Each row below holds a small network's activations on one record, seen along a few directions.
Each row is followed by the record's values for the fields Sifed, Repod, Roteb, Mido, Bames, Ruraf.
A field that a record lacks is left out.
Other fields move the rows too, some of them a lot.
(in the rows, 500 means zero)
Random noise pushes rows far along 20 fixed directions. That doesn't count. These rows show it; they differ only by the noise:
[290, 592, 458, 646, 554, 473, 594, 674, 355, 466, 705, 620, 716, 407, 567,
 573, 137, 667, 592, 316, 356, 409, 436, 322, 226, 722, 499, 426, 827, 342,
 718, 520, 582, 503, 451, 558, 736]
[640, 572, 413, 460, 472, 561, 290, 369, 305, 567, 490, 736, 351, 316, 530,
 298, 630, 472, 436, 690, 511, 232, 456, 665, 675, 732, 438, 420, 475,  90,
 394, 332, 632, 583, 571, 525, 266]
[502, 457, 478, 346, 605, 470, 515, 630, 703, 550, 377, 447, 553, 558, 366,
 289, 546, 688, 372, 528, 583, 438, 771, 443, 585, 627, 391, 525, 373, 458,
 415, 537, 359, 640, 293, 591, 686]
[386, 571, 551, 562, 663, 544, 603, 653, 268, 553, 206, 568, 377, 464, 514,
 466, 665, 589, 647, 312, 497, 420, 487, 463, 286, 565, 419, 604, 733, 432,
 614, 492, 453, 598, 421, 351, 546]
[426, 732, 497, 579, 546, 423, 523, 671, 543, 425, 393, 640, 452, 529, 672,
 570, 492, 522, 578, 270, 617, 452, 419, 316, 446, 476, 420, 587, 621, 561,
 542, 502, 448, 657, 467, 468, 626]
[472, 800, 624, 507, 319, 539, 522, 537, 616, 513, 388, 429, 456, 507, 581,
 600, 536, 616, 692, 396, 386, 326, 583, 482, 435, 674, 458, 555, 404, 607,
 554, 801, 428, 517, 208, 543, 725]
[660, 562, 559, 488, 548, 460, 473, 487, 386, 442, 389, 439, 499, 610, 398,
 538, 498, 495, 517, 460, 674, 543, 605, 614, 570, 440, 587, 473, 518, 555,
 608, 339, 435, 521, 607, 412, 412]
[606, 388, 420, 364, 400, 454, 586, 682, 516, 436, 427, 657, 500, 356, 472,
 404, 586, 298, 382, 375, 558, 259, 277, 572, 443, 605, 615, 750, 346, 457,
 656, 416, 708, 617, 565, 552, 422]
[278, 630, 365, 591, 563, 311, 393, 404, 544, 477, 589, 457, 573, 487, 808,
 484, 486, 636, 698, 541, 354, 581, 227, 458, 548, 379, 428, 416, 337, 623,
 565, 456, 510, 592, 417, 416, 809]
[687, 395, 535, 363, 881, 559, 451, 505, 471, 509, 517, 422, 312, 339, 531,
 540, 587, 723, 619, 519, 331, 400, 619, 409, 762, 430, 464, 720, 404, 554,
 375, 431, 410, 694, 255, 748, 252]
[574, 471, 496, 368, 539, 338, 503, 339, 300, 428, 580, 492, 775, 666, 145,
 436, 382, 487, 252, 546, 677, 552, 644, 795, 542, 488, 629, 391, 644, 409,
 552, 390, 543, 355, 623, 461, 420]
[332, 405, 418, 503, 317, 464, 619, 761, 702, 612, 489, 484, 555, 542, 640,
 421, 448, 457, 703, 281, 602, 479, 528, 189, 348, 347, 426, 676, 518, 472,
 384, 438, 437, 645, 646, 577, 749]
[420, 477, 567, 466, 657, 630, 654, 636, 744, 644, 394, 219, 400, 564, 525,
 486, 463, 418, 668, 408, 375, 553, 512, 495, 512, 498, 513, 506, 751, 816,
 502, 629, 272, 435, 472, 498, 487]
[455, 645, 503, 508, 563, 657, 315, 462, 409, 585, 697, 348, 436, 351, 525,
 815, 529, 717, 543, 539, 128, 669, 309, 419, 443, 260, 380, 536, 541, 567,
 230, 802, 446, 290, 447, 775, 241]
[591, 273, 559, 363, 607, 536, 434, 258, 706, 423, 261, 606, 554, 428, 580,
 518, 575, 468, 430, 452, 541, 652, 573, 494, 481, 497, 657, 597, 277, 434,
 502, 531, 594, 567, 378, 507, 177]
[453, 447, 459, 433, 554, 489, 532, 537, 527, 423, 404, 574, 364, 487, 488,
 430, 660, 499, 533, 521, 521, 507, 472, 466, 626, 520, 488, 583, 258, 615,
 647, 394, 569, 675, 445, 391, 593]
[454, 243, 525, 549, 382, 512, 535, 484, 543, 414, 496, 581, 519, 575, 737,
 653, 256, 449, 642, 370, 647, 667, 385, 433, 479, 530, 482, 641, 449, 390,
 753, 299, 487, 567, 569, 330, 541]
[604, 574, 604, 609, 585, 464, 490, 496, 287, 423, 467, 541, 352, 522, 691,
 511, 590, 565, 540, 507, 615, 433, 372, 496, 521, 435, 382, 433, 526, 389,
 470, 485, 376, 569, 365, 399, 576]
[278, 656, 336, 315, 471, 479, 430, 281, 554, 539, 513, 783, 663, 530, 306,
 421, 453, 520, 487, 367, 582, 511, 450, 442, 631, 417, 478, 526, 622, 500,
 389, 397, 666, 517, 614, 550, 454]
[495, 238, 301, 449, 486, 357, 607, 228, 673, 690, 480, 641, 322, 390, 604,
 555, 346, 403, 514, 512, 767, 532, 357, 286, 574, 453, 491, 660, 530, 450,
 194, 270, 344, 501, 690, 553, 465]
[512, 164, 444, 311, 397, 607, 599, 387, 682, 782, 482, 489, 373, 448, 505,
 386, 389, 466, 488, 564, 597, 410, 485, 466, 535, 659, 352, 619, 583, 264,
 230, 507, 289, 404, 498, 646, 423]
[590, 412, 522, 525, 518, 603, 531, 446, 380, 578, 273, 356, 491, 488, 342,
 581, 481, 674, 745, 391, 587, 579, 520, 459, 515, 335, 608, 567, 331, 655,
 625, 217, 427, 556, 544, 357, 610]

[582, 664, 461, 349, 492, 390, 513, 361, 654, 492, 357, 634, 367, 645, 576,
 424, 465, 647, 643, 401, 881, 390, 481, 261, 718, 487, 361, 453, 308, 666,
 530, 329, 274, 689, 408, 550, 739]
<Sifed:k1 Repod:h1 Roteb:c1 Mido:v3 Ruraf:l1>
[458, 602, 331, 375, 414, 252, 508, 398, 565, 605, 380, 492, 585, 565, 481,
 484, 489, 453, 652, 357, 670, 491, 500, 512, 445, 385, 590, 621, 491, 634,
 513, 324, 479, 523, 759, 558, 478]
<Sifed:k1 Mido:v3 Ruraf:l1>
[656, 343, 786, 641, 285, 511, 629, 603, 436, 304, 848, 402, 434, 532, 816,
 697, 396, 273, 452, 540, 418, 372, 315, 636, 487, 499, 479, 587, 527, 372,
 499, 787, 465, 382, 288, 501, 571]
<Sifed:k2 Mido:v2 Bames:s1 Ruraf:l1>
[680, 499, 446, 244, 513, 501, 667, 650, 392, 540, 648, 444, 214, 552, 122,
 493, 568, 576, 413, 639, 632, 391, 683, 412, 608, 615, 404, 495, 401, 713,
 579, 455, 352, 470, 598, 764, 451]
<Sifed:k1 Repod:h2 Roteb:c2 Mido:v3 Ruraf:l2>
[582, 447, 540, 397, 436, 479, 716, 378, 565, 513, 523, 528, 293, 379, 293,
 525, 674, 448, 222, 679, 509, 456, 499, 359, 348, 578, 572, 404, 320, 633,
 251, 866, 457, 324, 333, 668, 475]
<Sifed:k2 Repod:h1 Roteb:c1 Mido:v1 Ruraf:l2>
[436, 618, 555, 461, 391, 450, 381, 446, 700, 456, 510, 557, 714, 626, 589,
 441, 460, 275, 603, 384, 442, 422, 812, 670, 688, 526, 617, 671, 683, 386,
 438, 515, 666, 610, 560, 484, 334]
<Sifed:k3 Repod:h1 Roteb:c1 Mido:v2 Bames:s2 Ruraf:l2>
[669, 493, 584, 396, 602, 663, 468, 550, 660, 447, 579, 493, 396, 484, 530,
 448, 508, 470, 484, 513, 480, 367, 498, 528, 788, 546, 448, 510, 464, 594,
 476, 528, 448, 567, 339, 643, 367]
<Sifed:k1 Mido:v3 Ruraf:l1>
[631, 554, 449, 452, 510, 463, 584, 613, 347, 502, 487, 635, 315, 407, 355,
 478, 597, 503, 351, 495, 625, 253, 348, 515, 667, 541, 418, 680, 458, 486,
 414, 403, 484, 583, 444, 525, 543]
<Sifed:k3 Mido:v1 Ruraf:l1>
[648, 787, 569, 614, 688, 173, 368, 410, 141, 292, 568, 575, 647, 472, 520,
 527, 545, 645, 382, 532, 517, 329, 544, 611, 473, 479, 603, 427, 451, 369,
 546, 522, 603, 585, 380, 523, 618]
<Sifed:k2 Repod:h1 Roteb:c1 Mido:v3 Ruraf:l1>
[530, 446, 431, 326, 754, 248, 493, 501, 400, 371, 503, 596, 572, 665, 676,
 176, 578, 578, 419, 567, 752, 531, 342, 458, 437, 434, 415, 249, 397, 425,
 699, 357, 437, 626, 500, 557, 519]
<Sifed:k2 Mido:v2 Bames:s1 Ruraf:l1>
[467, 543, 491, 650, 788, 383, 513, 733, 383, 350, 686, 485, 707, 473, 415,
 396, 500, 541, 396, 503, 402, 462, 778, 456, 563, 361, 586, 461, 686, 457,
 387, 393, 628, 678, 466, 493, 573]
<Sifed:k2 Repod:h2 Roteb:c2 Mido:v1 Ruraf:l2>
[529, 542, 422, 440, 601, 520, 466, 668, 578, 609, 449, 314, 662, 474, 335,
 339, 479, 582, 432, 497, 392, 328, 485, 692, 591, 565, 521, 540, 530, 597,
 501, 458, 467, 507, 428, 558, 607]
<Sifed:k1 Repod:h1 Roteb:c1 Mido:v2 Bames:s1 Ruraf:l2>
[585, 715, 432, 512, 505, 505, 438, 712, 439, 524, 272, 455, 421, 405, 449,
 404, 620, 542, 586, 482, 433, 338, 444, 591, 488, 733, 585, 506, 309, 618,
 836, 342, 581, 645, 572, 418, 541]
<Sifed:k3 Repod:h2 Roteb:c1 Mido:v3 Ruraf:l2>
[532, 578, 395, 526, 557, 220, 706, 555, 381, 487, 703, 541, 586, 405, 485,
 486, 324, 432, 499, 410, 525, 201, 256, 494, 490, 513, 630, 564, 657, 613,
 533, 411, 536, 513, 513, 599, 719]
<Sifed:k2 Mido:v1 Ruraf:l1>
[409, 158, 765, 299, 349, 536, 834, 370, 453, 211, 779, 690, 651, 684, 554,
 574, 412, 295, 564, 253, 570, 513, 367, 420, 458, 279, 541, 714, 539, 499,
 609, 699, 675, 463, 240, 521, 463]
<Sifed:k2 Mido:v1 Ruraf:l1>
[654, 428, 470, 497, 562, 458, 542, 573, 333, 513, 541, 513, 366, 430, 416,
 422, 576, 408, 373, 587, 581, 413, 431, 454, 484, 458, 553, 446, 495, 423,
 420, 407, 487, 504, 686, 556, 406]
<Sifed:k3 Repod:h1 Roteb:c1 Mido:v3 Ruraf:l1>
[461, 581, 356, 391, 411, 421, 601, 570, 506, 628, 476, 539, 523, 382, 355,
 391, 437, 467, 573, 461, 434, 197, 506, 568, 452, 780, 607, 620, 537, 513,
 647, 411, 592, 541, 581, 601, 600]
<Sifed:k3 Mido:v2 Bames:s1 Ruraf:l1>
[576, 530, 496, 430, 494, 209, 574, 654, 279, 347, 801, 469, 494, 640, 533,
 528, 533, 577, 448, 528, 599, 416, 517, 453, 516, 359, 351, 597, 457, 480,
 492, 512, 406, 542, 471, 672, 626]
<Sifed:k1 Repod:h2 Roteb:c1 Mido:v2 Bames:s2 Ruraf:l1>
[460, 481, 470, 275, 417, 601, 425, 586, 711, 589, 534, 351, 507, 625, 572,
 403, 511, 427, 671, 474, 393, 597, 546, 533, 538, 450, 439, 515, 509, 603,
 575, 541, 469, 465, 672, 683, 222]
<Sifed:k3 Repod:h2 Roteb:c2 Mido:v2 Bames:s2 Ruraf:l2>
[459, 301, 478, 523, 417, 425, 546, 290, 649, 704, 267, 370, 335, 505, 633,
 419, 607, 543, 662, 647, 585, 496, 660, 514, 528, 610, 430, 584, 292, 446,
 361, 461, 290, 556, 390, 359, 735]
<Sifed:k1 Repod:h1 Roteb:c1 Mido:v3 Ruraf:l2>
[870, 530, 531, 774, 457, 494, 340, 643, 551, 501, 656, 265, 495, 400, 471,
 627, 304, 574, 149, 781, 590, 534, 584, 479, 536, 551, 573, 239, 345, 379,
 243, 528, 293, 398, 572, 570, 613]
<Sifed:k2 Repod:h1 Roteb:c1 Mido:v3 Ruraf:l2>
[514, 502, 405, 504, 480, 398, 554, 627, 596, 466, 545, 579, 490, 290, 426,
 666, 533, 451, 281, 452, 389, 506, 530, 320, 288, 523, 633, 702, 430, 518,
 331, 667, 628, 493, 548, 701, 316]
<Sifed:k3 Repod:h2 Roteb:c1 Mido:v3 Ruraf:l2>
[344, 220, 463, 318, 444, 667, 723, 383, 571, 658, 549, 453, 429, 475, 455,
 406, 347, 525, 744, 473, 411, 442, 288, 472, 544, 638, 457, 529, 467, 630,
 697, 439, 454, 435, 404, 482, 665]
<Sifed:k3 Mido:v3 Ruraf:l1>
[567, 762, 511, 589, 492, 625, 282, 720, 461, 454, 396, 582, 500, 419, 642,
 570, 544, 535, 486, 438, 386, 436, 461, 541, 375, 672, 454, 461, 538, 350,
 647, 577, 597, 544, 524, 539, 317]
<Sifed:k3 Repod:h1 Roteb:c2 Mido:v2 Bames:s1 Ruraf:l2>
[728, 532, 637, 602, 196, 519, 325, 692, 452, 335, 610, 288, 749, 646, 610,
 674, 229, 657, 427, 533, 538, 648, 510, 638, 305, 620, 507, 338, 213, 329,
 870, 559, 454, 396, 515, 498, 566]
<Sifed:k3 Repod:h2 Roteb:c2 Mido:v3 Ruraf:l2>
[524, 348, 565, 526, 356, 667, 553, 536, 408, 576, 741, 507, 511, 519, 633,
 342, 375, 346, 598, 503, 491, 344, 371, 507, 556, 434, 435, 421, 732, 239,
 342, 418, 493, 461, 591, 534, 453]
<Sifed:k3 Repod:h1 Roteb:c1 Mido:v2 Bames:s1 Ruraf:l2>
[305, 495, 456, 555, 616, 400, 591, 288, 389, 630, 389, 416, 786, 408, 471,
 426, 494, 535, 852, 301, 293, 423, 526, 553, 339, 306, 773, 578, 676, 575,
 458, 396, 679, 505, 509, 416, 591]
<Sifed:k3 Mido:v2 Bames:s1 Ruraf:l1>
[188, 660, 433, 393, 253, 561, 481, 490, 666, 601, 308, 613, 363, 635, 416,
 311, 835, 350, 563, 533, 530, 598, 672, 474, 476, 529, 380, 463, 439, 525,
 425, 633, 579, 524, 665, 366, 521]
<Sifed:k3 Mido:v3 Ruraf:l1>
[255, 488, 487, 617, 476, 396, 667, 460, 593, 577, 354, 551, 449, 517, 399,
 712, 571, 385, 382, 381, 567, 667, 624, 419, 351, 378, 481, 770, 774, 564,
 183, 640, 437, 405, 532, 344, 564]
<Sifed:k2 Repod:h2 Roteb:c2 Mido:v2 Bames:s1 Ruraf:l2>
[307, 249, 462, 479, 398, 403, 836, 270, 568, 618, 600, 496, 456, 330, 464,
 549, 458, 360, 569, 513, 300, 381, 363, 474, 409, 609, 635, 730, 510, 585,
 366, 645, 585, 386, 349, 466, 657]
<Sifed:k3 Repod:h2 Roteb:c1 Mido:v3 Ruraf:l2>
[507, 390, 598, 465, 243, 420, 629, 392, 510, 572, 547, 317, 185, 603, 616,
 604, 647, 345, 712, 666, 481, 518, 698, 530, 516, 553, 471, 636, 355, 540,
 437, 641, 364, 446, 539, 471, 492]
<Sifed:k3 Repod:h2 Roteb:c1 Mido:v3 Ruraf:l2>
[400, 471, 530, 375, 464, 808, 519, 351, 494, 587, 352, 545, 446, 602, 230,
 260, 639, 501, 480, 591, 539, 547, 468, 608, 584, 577, 428, 206, 491, 552,
 587, 506, 533, 380, 459, 328, 541]
<Sifed:k1 Repod:h1 Roteb:c2 Mido:v2 Bames:s1 Ruraf:l2>
[591, 721, 631, 511, 279, 630, 471, 579, 501, 425, 608, 505, 494, 622, 290,
 399, 562, 299, 442, 558, 526, 290, 763, 698, 830, 519, 552, 485, 582, 490,
 363, 492, 597, 542, 529, 422, 492]
<Sifed:k2 Repod:h1 Roteb:c1 Mido:v2 Bames:s1 Ruraf:l2>
[549, 242, 502, 337, 755, 509, 514, 142, 527, 482, 531, 676, 624, 536, 512,
 447, 273, 626, 430, 506, 658, 623, 544, 429, 510, 575, 494, 329, 636, 336,
 545, 408, 432, 445, 365, 610, 295]
<Sifed:k1 Repod:h1 Roteb:c2 Mido:v2 Bames:s2 Ruraf:l2>
[291, 486, 391, 618, 517, 483, 588, 628, 415, 639, 358, 358, 428, 478, 298,
 512, 599, 485, 391, 576, 395, 608, 444, 665, 411, 564, 445, 599, 640, 597,
 499, 509, 457, 383, 598, 245, 683]
<Sifed:k3 Repod:h2 Roteb:c2 Mido:v2 Bames:s2 Ruraf:l2>
[278, 579, 259, 425, 700, 179, 321, 624, 490, 481, 434, 466, 780, 594, 591,
 330, 568, 721, 414, 485, 465, 665, 378, 596, 364, 406, 354, 500, 418, 487,
 657, 400, 518, 602, 558, 510, 613]
<Sifed:k1 Repod:h2 Roteb:c2 Mido:v3 Ruraf:l2>

Here are new rows. What are their fields?
[710, 352, 533, 532, 464, 466, 533, 360, 635, 402, 664, 532, 399, 378, 558,
 492, 521, 317, 320, 741, 493, 529, 672, 416, 539, 589, 704, 340, 316, 440,
 329, 570, 575, 472, 527, 602, 276]
<Sifed:k3 Repod:h2 Roteb:c1 Mido:v2 Bames:s2 Ruraf:l2>
[870, 535, 504, 540, 667, 250, 603, 601, 551, 500, 455, 266, 632, 449, 496,
 594, 273, 467, 361, 389, 642, 352, 432, 611, 467, 472, 767, 556, 595, 696,
 497, 361, 312, 461, 542, 630, 441]
<Sifed:k3 Repod:h1 Roteb:c1 Mido:v2 Bames:s1 Ruraf:l2>
[544, 595, 681, 436, 388, 636, 538, 337, 407, 475, 400, 592, 663, 427, 406,
 468, 557, 543, 434, 405, 374, 263, 348, 671, 396, 638, 562, 497, 473, 377,
 517, 796, 637, 402, 134, 485, 542]
<Sifed:k3 Repod:h1 Roteb:c1 Mido:v3 Ruraf:l2>
[521, 551, 567, 658, 335, 469, 539, 500, 409, 419, 321, 526, 497, 461, 552,
 638, 498, 566, 595, 449, 540, 540, 480, 450, 302, 627, 616, 513, 254, 508,
 773, 476, 572, 541, 440, 289, 671]
<Sifed:k2 Repod:h2 Roteb:c1 Mido:v1 Ruraf:l2>
[496, 563, 503, 442, 241, 404, 705, 482, 427, 529, 494, 477, 526, 507, 374,
 530, 423, 437, 678, 439, 522, 306, 580, 534, 223, 785, 669, 461, 456, 628,
 852, 557, 561, 408, 572, 554, 687]
<Sifed:k1 Repod:h1 Roteb:c1 Mido:v3 Ruraf:l2>
[540, 379, 586, 533, 609, 556, 665, 526, 398, 483, 554, 446, 304, 369, 589,
 589, 572, 441, 724, 488, 336, 485, 656, 328, 281, 535, 656, 478, 569, 557,
 586, 598, 529, 510, 520, 630, 290]
<Sifed:k1 Mido:v3 Ruraf:l1>
[431, 735, 418, 381, 628, 131, 685, 557, 513, 390, 592, 667, 246, 614, 559,
 583, 550, 340, 359, 473, 655, 408, 356, 423, 517, 607, 421, 605, 659, 767,
 582, 655, 391, 533, 532, 604, 534]
<Sifed:k3 Repod:h1 Roteb:c1 Mido:v3 Ruraf:l2>
[727, 732, 491, 505, 348, 413, 459, 227, 550, 528, 466, 415, 374, 535, 482,
 579, 401, 428, 612, 666, 665, 529, 613, 521, 456, 681, 717, 105, 331, 711,
 697, 447, 419, 357, 723, 552, 448]
<Sifed:k2 Repod:h1 Roteb:c2 Mido:v3 Ruraf:l2>
[378, 432, 357, 234, 644, 431, 475, 513, 731, 607, 396, 548, 646, 482, 588,
 348, 478, 641, 520, 386, 443, 472, 510, 432, 386, 628, 402, 604, 510, 457,
 533, 557, 488, 555, 387, 746, 389]
<Sifed:k1 Repod:h2 Roteb:c2 Mido:v2 Bames:s1 Ruraf:l2>
[738, 685, 543, 528, 584, 485, 460, 630, 540, 432, 418, 491, 473, 298, 413,
 456, 631, 515, 322, 552, 442, 388, 630, 308, 242, 603, 747, 251, 305, 549,
 487, 711, 584, 517, 527, 743, 383]
<Sifed:k2 Repod:h1 Roteb:c1 Mido:v3 Ruraf:l1>
[691, 361, 508, 438, 400, 519, 552, 264, 479, 600, 528, 554, 376, 361, 519,
 715, 319, 348, 639, 405, 542, 270, 353, 667, 732, 544, 605, 863, 622, 487,
 421, 315, 495, 442, 532, 538, 304]
<Sifed:k2 Mido:v2 Bames:s1 Ruraf:l1>
[543, 503, 532, 526, 412, 482, 406, 448, 461, 412, 368, 610, 358, 483, 458,
 732, 627, 556, 380, 517, 536, 573, 623, 541, 633, 523, 426, 821, 290, 400,
 396, 511, 522, 594, 385, 384, 422]
<Sifed:k3 Repod:h1 Roteb:c1 Mido:v3 Ruraf:l2>
[345, 673, 293, 504, 768, 544, 223, 660, 575, 460, 616, 626, 554, 415, 386,
 497, 492, 561, 415, 499, 308, 625, 522, 426, 857, 363, 461, 594, 580, 601,
 402, 267, 696, 688, 687, 559, 296]
<Sifed:k2 Repod:h1 Roteb:c1 Mido:v1 Ruraf:l2>
[415, 561, 541, 499, 371, 696, 590, 535, 711, 449, 750, 690, 248, 532, 524,
 398, 505, 278, 402, 616, 549, 448, 423, 286, 744, 563, 376, 300, 511, 571,
 344, 651, 515, 505, 516, 524, 608]
<Sifed:k3 Mido:v3 Ruraf:l1>
[504, 662, 464, 351, 504, 494, 363, 415, 604, 645, 261, 526, 609, 527, 602,
 399, 426, 641, 661, 363, 546, 387, 464, 591, 526, 649, 425, 536, 550, 415,
 578, 448, 414, 539, 429, 580, 413]
<Sifed:k2 Mido:v1 Ruraf:l1>
[364, 408, 464, 552, 458, 492, 474, 529, 509, 550, 570, 409, 506, 448, 623,
 421, 627, 411, 652, 582, 283, 534, 565, 489, 437, 409, 542, 519, 462, 436,
 432, 535, 621, 555, 607, 496, 495]
<Sifed:k3 Repod:h1 Roteb:c2 Mido:v3 Ruraf:l2>
[567, 698, 497, 394, 575, 516, 443, 622, 556, 361, 404, 742, 322, 592, 764,
 462, 553, 376, 438, 372, 693, 476, 197, 449, 510, 578, 362, 438, 603, 538,
 707, 506, 478, 578, 568, 553, 200]
<Sifed:k1 Repod:h2 Roteb:c2 Mido:v2 Bames:s1 Ruraf:l2>
[501, 290, 410, 482, 351, 493, 668, 766, 345, 408, 660, 585, 265, 372, 520,
 535, 648, 445, 395, 591, 498, 507, 230, 299, 293, 501, 435, 579, 186, 499,
 652, 522, 591, 522, 584, 570, 547]
<Sifed:k1 Mido:v1 Ruraf:l1>
